A small network was shown many inputs. Here are its activations along a few directions, one row for each input.
Each table varies a few parts of the input and shows all the possible inputs, shuffled.
Descriptions start from the smaller parts, as in this example, which fits no table here: one of 3 separate values, together with either a single point or one of 11 places around a ring or (one of 6 places along a line, together with one of 8 places around a ring).
Shared parts are said once, and a part with two or three values counts as separate values.

Other details of the inputs vary at random and push rows far along two fixed directions, the same in every table; ignore that.

Rows:
r1: [ 11  28  19  10 -43  30  28 -43 -65  36  35 -12]
r2: [  1  11   1  -2   4 -13  -4  -7  25  -8 -14  11]
r3: [ 10  53  40  17   4 -13 -13 -12  21  -4  -9   3]
r4: [ 13   2   0  -4  31 -41 -34   4  68 -17 -32  37]
r5: [ 17   1   5   0 -28  11  13 -28 -39  27  21   5]
r6: [-12   2  -6  -4 -26  36  37 -17 -64   4  16 -28]
r7: [ 39  58  52  31   7 -34 -33 -28  19  24   5  26]
r8: [ -4  60  46  18  -5   6   3 -15 -11  11  14  -6]
r9: [-15   6   8   7  -5  13   7  -1 -10   2   2 -10]
r10: [ -6   9   5   0  16 -18 -10  -2  42  -1 -14  20]
r11: [-10  11  13  17  30 -19 -21 -11  48 -13 -17  20]
r12: [ 11  43  18  -4 -12  11  16 -15 -39   8  22  -8]
r13: [  7   3   2   0   1 -14 -12  12  16  -8  -9  -1]
r14: [ -6 -19 -12 -14  14 -12  -6   7  25  -3  -9  20]
r15: [ -5 -43 -25  -1   1   8   0  17   0 -19 -10 -12]
r16: [  1 -51 -40 -18  14 -13  -6  14  31 -19 -25  17]
r17: [-28 -35 -23  -2 -26  52  44   0 -66   4  26 -41]
r18: [ -9  41  34  18 -16  29  14  -8 -58  12  31 -27]
r19: [  1 -11 -22 -17 -10   5  19   1  -4   3  -2  -7]
r20: [ -3  24  21  22   4   0  -5 -14   5 -14  -3  -8]
r21: [  9  80  53  12   4  -1   2 -22 -22  18  27   5]
r22: [ -2  19  14  15   6   1   1 -20   4 -13  -5   0]
r23: [-16 -78 -65 -37 -14  17  16  41  -7   7   2 -18]
r24: [  7 -10 -16 -10   9 -23 -12  15  51  -5 -22   6]
r25: [ -4 -44 -34  -9   9 -10  -7  17  38 -16 -32   1]
r26: [-12 -12  -8   0  14  -7  -6   0  32  -5 -16  15]
r27: [ 10 -30 -16  -5 -42  17  18  -7 -49  29  22 -19]
r28: [-22 -90 -63 -24  13   9   5  21  10 -13 -16   6]
r29: [  6  23  20  15   6  -9 -14   2   7 -10  -7  -3]
r30: [-12 -28 -22 -18 -20  29  27  15 -57   8  20 -19]
r31: [ 22  62  41   8   3 -14 -11  -7  -6   3  12   2]
r32: [  6  11  15  14  10  -4 -12  -4  -6 -17   1   2]
r33: [ 16  21  17   4  17 -29 -24   5  28 -11 -14  17]
r34: [ -8  12   0  -8 -23  28  30   3 -38  18  21 -26]
r35: [  1   7  13   8  25 -19 -25  10  28  -7  -9  20]
r36: [ 16  27  25  15  24 -31 -30   1  34 -17 -16  21]
r37: [-14 -15 -12 -10 -18  21  16  14 -36   7  18 -22]
r38: [-16 -49 -30  -9  -5  28  17  15 -42  -3  13 -15]
r39: [ -9 -83 -67 -41  -3   5   9  42   3   2  -4  -2]
r40: [ 16 -53 -30  -6   0 -29 -20   6  68  12 -30  26]
r41: [ 17  84  53  19 -13   4   0 -12 -33  10  27 -19]
r42: [  2 -24 -12  -1  25 -18 -19   0  40 -25 -23  22]
r43: [ -5 -17  -8  -3  25 -14 -13   7  34  -9 -16  25]
r44: [ -9  22   6  -8 -17  19  27 -11 -35  19  24 -16]
r45: [-14 -27 -11   8  11   3 -10  16   8  -9  -5  -6]
Each input here is: one of 5 places around a ring, together with either a single point or (one of 2 separate values, together with one of 4 places along a line).
The inputs of r17 and r45 match in every part but the place on the ring of 5. If r9 is changed in the same way as r17 into r45, which row does it become?
> r18
Change only the place on the ring of 5 in r36. List by row number the other rows that result.
> r6, r16, r25, r29
Start at r19 and move only the place on the ring of 5, one step at a time. The first step leads to r24. Which rows follow, in order?
> r41, r31, r12

Rows:
r46: [ 15  11   6  -8  -8   4  10  -4 -30  17  20  -6]
r47: [ -3  20  16  14  -2  18  10 -15 -18  -9   4 -18]
r48: [ -6  -7   6  12  23 -20 -23  10  36 -17 -16  14]
r49: [-18 -28 -25 -15 -14  22  18  26 -18  -2  10 -18]
r50: [ -5  28  12  -5   0  11  11   3 -18  -5  11  -3]
r51: [  4  92  63  19   0   5  -2 -14 -12   1  16  -5]
r52: [ -3 -19 -15  -9 -23  14  23 -13 -13  18   4  -3]
r53: [ 11  19  20  10  15 -22 -19 -19  34  11  -6  33]
r54: [ -6 -42 -20 -11 -20  18  16  -4 -22  20  10   0]
r55: [ -2  47  33   5   6  11   2  -2 -28  -1  20  -2]
r56: [-11  -2   0   2   0  13  10  -3 -34  -9   7  -8]
r57: [ -9 -35 -18   2  14 -17 -15  20  47 -19 -24   8]
r58: [ -3  59  47  17   3   9  -3   0 -24   3  25  -5]
r59: [  8 -22 -24 -13 -30  14  15   1 -28  10  -2 -14]
r60: [-12 -63 -48 -19  15 -15  -5  23  40 -26 -34  14]
r61: [ -3  25  16   8  32 -25 -24  -2  35  -8 -11  19]
r62: [ 14   6   4   0 -16   7   3  -9 -38  11  10   0]
r63: [-14   1 -13 -11  -2  13  17  -3 -27   0   3 -15]
r64: [ 12 -13 -13 -14 -22   8  10  -6 -29   6   2  -5]
r65: [ -2  16  17  14   9  15   4 -15 -30 -11  10  -8]
r66: [-16  -1   0   0  -1  12   9   4 -27   3  14 -16]
r67: [  5  12   8  15  28 -16 -17  -6  38 -22 -20  15]
r68: [ 13  45  40  25   9 -24 -25 -24  48  15  -4  28]
r69: [-20 -54 -44 -19 -19  26  29  15 -27 -11  -7 -24]
r70: [ -5 -29 -13  11  19 -11 -17  10  46 -21 -22   5]
r71: [ 20   9  13   4  15 -30 -26   7  40   8  -4  18]
r72: [ 13  12  13   8 -19   5  -6  -8 -31  12  13  -4]
r73: [ 21   5  -2 -11  13 -28 -15   2  41   2 -11  19]
r74: [ 15 -23 -23 -16   3 -23  -8  13  44   4 -17   9]
r75: [ 13 -30 -22  -2  -5 -22 -21  12  37   0 -21  14]
r76: [ -1  38  39  30   8  12  -4 -18 -23  -7  17 -11]
r77: [ -2 -15 -14 -10 -16  11  22 -17 -18  16   6   5]
r78: [ -8  -7 -11  -6  16 -19 -11   9  45  -9 -22   6]
r79: [-21 -19 -17  -8 -10  15  13   9 -17   3   6 -22]
r80: [  4 -39 -30 -19 -22   8  19  15 -18  16  13 -20]
What is each input in this table made of?
> one of 5 places around a ring, together with either one of 3 separate values or one of 4 places along a line
The inputs of r80 and r71 match in every part but the place on the ring of 5. If r68 is changed in the same way as r80 into r71, which row does it become?
> r54
Change only the place on the line of 4 in r47. List by row number the other rows that result.
> r51, r69, r78
Start at r67 and move only the place on the line of 4, one step at a time. The first step leads to r60. Which rows follow, in order?
> r63, r50
